Each row below holds a small network's activations on one input, seen along a few directions.
In each table, some parts of the input vary, and every possible input appears once, in random order.
Descriptions start from the smaller parts, as in this example, which fits no table here: one of 8 places around a ring, together with either a single point or (one of 2 separate values, together with one of 4 places along a line) or one of 11 places along a line.
Shared parts are said once, and a part with two or three values counts as separate values.

Other details of the inputs vary at random and push rows far along two fixed directions, the same in every table; ignore that.
These rows show it; all are for the same input, with only those details redrawn:
[-36   7 -12  32 -31  51  59   6  11 -37  16 -21 -18]
[-48  16  53 -19   1   6  24 -18  33  23   9   4  25]
[ 45  21 -41  -5 -29  25 -36   5 -55  12   4 -10 -76]
[-42  13  26   2 -12  24  38  -8  24  -1  12  -7   7]
[-50  13  38  -2  -8  19  39 -11  32   5  11  -4  17]
[ 45  20 -49   2 -33  32 -30   8 -57   4   5 -14 -80]
[ 21  29  31 -54   3 -18 -60 -20 -23  70  -1  13 -23]
[-39  18  49 -22   1   3  14 -18  26  29   7   4  18]

A family of inputs:
row 1: [-24  22 -61  67  11  49  30  18  20 -12  41 -40  23]
row 2: [ -7 -25  16  28  14  -1  35  25  50 -34  18   9  41]
row 3: [-12  15   5  -3  11  -4  -9  -2 -21 -16 -19 -18 -29]
row 4: [ 19   4 -41  47 -18  41   2  18 -36 -53  27 -60 -50]
row 5: [-19  -3  13  43  46 -19  27  10   8 -54  18 -43   6]
row 6: [ 25  -4 -56  63  -4  15   9  23 -44 -82  15 -71 -58]
row 7: [ 28  22  31 -70  -7 -24 -63 -26 -19  87 -11  48   7]
row 8: [ 11  -1 -20  24 -26  29  -3  -1 -27 -14  17 -46 -27]
row 9: [ 25   3  17 -28   1 -38 -72 -26 -50  46 -14 -30 -15]
row 10: [ 18  46 -42 -23  40 -19 -70 -12 -23  62 -10  15  -8]
row 11: [ 40  -8 -38   2 -32  -7 -50 -11 -74  15 -14 -34 -40]
row 12: [-34   9   7  24  22  -1  42  13  11 -55  -4 -26 -11]
row 13: [-48  24  83 -24  73 -31  25   7  57  16  28  16  44]
row 14: [-40  -2  40  14  18 -16   6 -14   7 -19   3 -46  23]
row 15: [  9  21 -23  13  -8  31   0  17 -24 -22  17 -21 -55]
row 16: [-55  16 -13  41  36   2  16 -11  36  11  19 -29  63]
row 17: [-16 -39  12   4 -11 -17  22 -12  21  -7 -16   6  47]
row 18: [ 33  -9 -37  -3 -34  22  15  12  -2  -4  -3  35 -21]
row 19: [ 53  -9 -22 -26  19 -35 -49  16 -21  -2 -30  46 -34]
row 20: [ 25  13 -19 -15 -13  -4 -41 -11 -55  14 -31 -10 -56]
row 21: [-28 -29 -16  15 -25  14  60  -1  26 -43 -29  27  16]
row 22: [  6 -13 -27  26  -3  22  45  42  32 -50  14  31 -10]
row 23: [-54  -1  30  -6 -13  -3  33 -23  13   5 -27   4  26]
row 24: [ 20  15  27   7  54 -23 -21  12  -1  -2  31 -25  -3]
row 25: [ 34 -17  24 -54   0 -53 -75 -33 -30  73 -28  19  27]
row 26: [-28   8  -4   8 -34  33  40  -4   5  -3   9   0  -2]
row 27: [ 21  29  32 -53   3 -18 -59 -20 -23  70  -1  14 -22]
row 28: [-31  11  32   3  60 -25  26   9  18 -29  -3  -4   4]
row 29: [-19 -27  53  -7  25 -24  21   6  68   6   8  27  74]
row 30: [ 63 -14  12 -45  12 -36 -66  -1  -5  52  -7  34  12]
row 31: [ 48 -45 -86  48 -35  22  10  28 -34 -69 -12 -13 -41]
row 32: [ 22 -18  30 -33  -1 -25 -22 -13  18  47  -3  25  42]
row 33: [ 46   0 -59  -9 -40  13 -36  -4 -70   3 -39  11 -57]
row 34: [  5   3  27 -44 -11 -10 -12 -20  15  55  -8  50  27]
row 35: [ -3 -32 -46  52 -50  56  61  12   3 -48  11 -21   8]
row 36: [-31  21  29   8  24   6  36  16  31 -24  28 -12   2]
row 37: [-27 -26 -42  36 -44  39  67  -1   5 -57 -28  11  -1]
row 38: [-12 -30  36   2  31 -43   1   4  38 -15  -6  17  52]
row 39: [-62  47  26 -15  51  -3  12  -9  69  65  29  22  75]
row 40: [-19 -10  48 -31  24 -23  21   8  67  18   2  62  51]
row 41: [ 53 -16 -25 -39   2 -27 -49   0 -25  12 -42  52 -28]
row 42: [-18 -17  12  -7  -3  11  50  12  57 -14   1  47  34]
row 43: [-15 -17 -17  29 -41  40  39  -1   2 -22  11 -22  21]
row 44: [-20   9  31  26  24  -1  20   7  24 -33  35 -43  16]
row 45: [ 15 -30  30 -24  26 -56 -33  -5  17  17 -17  27  38]
row 46: [ 21  -7 -50  35 -49  42   7   6 -41 -21  15 -43 -33]
row 47: [ 34 -11 -12 -21 -22 -22 -58 -19 -54  37 -22  -7  -4]
row 48: [ 56 -17 -43 -18   3 -23 -40  17 -28 -11 -34  44 -43]
The inputs of row 44 and row 6 match in every part but one. If row 2 is changed in the same way as row 44 into row 6, which row does it become?
Answer: row 38
The inputs of row 37 and row 34 match in every part but one. If row 19 is changed in the same way as row 37 into row 34, which row does it become?
Answer: row 22
What is each input in this table made of?
Answer: one of 4 separate values, together with either a single point or one of 11 places along a line
Which other rows does row 27 become when the choice among 4 separate values takes its other values? List them by row number.
Answer: row 8, row 9, row 20
Which other rows does row 14 become when the choice among 4 separate values takes its other values? List them by row number.
Answer: row 3, row 4, row 15

A family of inputs:
row 49: [-13  -2  11  -3   0   2  17   0  23   1   1  16  20]
row 50: [ -4  -6  19 -12   5 -16  -7  -8   8  13  -7   9  18]
row 51: [ 30  -3 -20 -10  -7  -1 -22   3 -17  11  -6  13 -16]
row 52: [  2  16  13 -15  16  -9 -20  -4   2  30   9   4   6]
row 53: [  5   7  26 -29  17 -23 -23  -6   4  28  -4  19   7]
row 54: [-17   4  25 -17  -5  -5  -2 -17   5  23  -6   3  15]
row 55: [  7   9 -13   7   3   6  -8   4 -11  -1   9 -12 -15]
row 56: [-18  -1  18  -4   7  -3  15   1  21  -1   0  12  17]
row 57: [-18  -5  23   1   8 -10  13  -6  14  -6   0  -4  20]
row 58: [ -4  -3  15 -13   6 -14  -6  -7  10  15  -6  12  18]
row 59: [ 24   9 -15  -2   2  -3 -31   0 -26  16   4 -11 -15]
row 60: [ 50  17  -1 -35  14 -29 -78  -8 -43  47  -7   2 -31]
row 61: [ -4  -2  17 -17   6  -8  -1  -4  18  19  -2  24  19]
row 62: [-1 -9  8 -6 -3 -8 -1 -4  8  7 -5  8 17]
row 63: [-31  -4  17  12   6   4  36   1  25 -21   4  -5  20]
row 64: [ -4   9  19 -24  -4  -6 -15 -15  -4  29  -6   6   4]
row 65: [ 22  -3 -31   9 -10  10  -5  11 -21 -17  -3  -1 -29]
row 66: [ 15   3 -10  -8 -18   4 -20  -8 -28  14  -7  -6 -20]
row 67: [ 19  18  33 -43  27 -36 -58 -14 -10  54  -4  10   3]
row 68: [-20   8  19   0  12   0  11   0  18   1   8  -4  11]
row 69: [ 10   4 -10   4   0   4   0   8  -8  -9   2  -1 -19]
row 70: [-35   1  14  17   7   7  30  -2  24 -13  11 -14  24]
row 71: [  7  -1 -29  25  -9  22  15  14 -14 -33   5 -19 -28]
row 72: [ 18  -6 -23   5 -12   6  -4   5 -11  -6  -5   4 -11]
row 73: [ 13   1 -13   8  -1   3  -8   3 -18 -10   0 -12 -20]
row 74: [ 10  -4 -36  23 -16  24  19  16  -8 -30   2  -1 -25]
row 75: [ -5  -3  19 -14   9 -16  -7  -6   8  12  -7  10  15]
row 76: [ 55  -4 -24 -22  -9 -14 -55  -1 -40  29 -12  12 -30]
row 77: [  7   6 -36  27  -9  25  11  13 -13 -21  12 -20 -21]
row 78: [-30 -14  14  13  -1   3  34  -1  25 -21  -1  -3  26]
row 79: [-15 -10  12   0  -1  -5  14  -4  17  -2  -3   4  23]
row 80: [  3 -11 -21  21 -12  12  16   8  -9 -31  -1 -12 -14]
row 81: [-9  8  9  0 10 -3 -4 -4  5 13  7 -7 14]
row 82: [ 24  -3 -35   9 -13  12  -5  10 -18 -13  -2   1 -26]
row 83: [  7  -3 -30  29 -12  20   9  10 -18 -31   6 -26 -25]
row 84: [-17  -2  19   1   8  -8  13  -4  13  -5   0  -3  16]
row 85: [  3  -9 -26  21 -14  15  17   9  -4 -26  -2  -5 -12]
row 86: [-21   1   9  13   4   3  15  -2  11  -8   9 -16  15]
row 87: [-15 -11  13  -2  -1  -3  16  -5  21   2  -4  12  26]
row 88: [ -2  -8 -16  18  -8  11  18   8  -4 -27  -1  -8 -10]
row 89: [ -6   1  26 -11  13 -17 -11  -9   3  11  -1  -4  13]
row 90: [ -5   1  21 -16  12 -15  -6  -4   8  12  -4  10  12]
row 91: [ -3   7 -22  23  -4  21  16  11  -2 -20  15 -16 -18]
row 92: [-14  -5  10  -3   0   0  16  -2  21  -1  -1  12  22]
row 93: [ 11   6 -14   7  -1   9  -2   9 -12 -11   5  -8 -24]
row 94: [-29  -8  11  11   0   7  36   1  29 -17   1   5  25]
row 95: [-25   6  18  -6  -9   9  18  -9  13   8   0   4  11]
row 96: [ 23  -1 -34   9 -12  15  -3  12 -16 -12   0   5 -28]
The inputs of row 94 and row 74 match in every part but one. If row 92 is changed in the same way as row 94 into row 74, which row does it become?
Answer: row 49
What is each input in this table made of?
Answer: one of 4 places along a line, together with either a single point or one of 11 places along a line
Which other rows does row 51 become when the place on the line of 4 takes its other values? List them by row number.
Answer: row 61, row 76, row 87
Which other rows does row 66 become when the place on the line of 4 takes its other values? List them by row number.
Answer: row 54, row 64, row 95
Start at row 87 and move only the place on the line of 11, one step at a time. The first step leads to row 72. Which rows follow, in order?
Answer: row 58, row 85, row 75, row 88, row 84, row 73, row 60, row 70, row 81
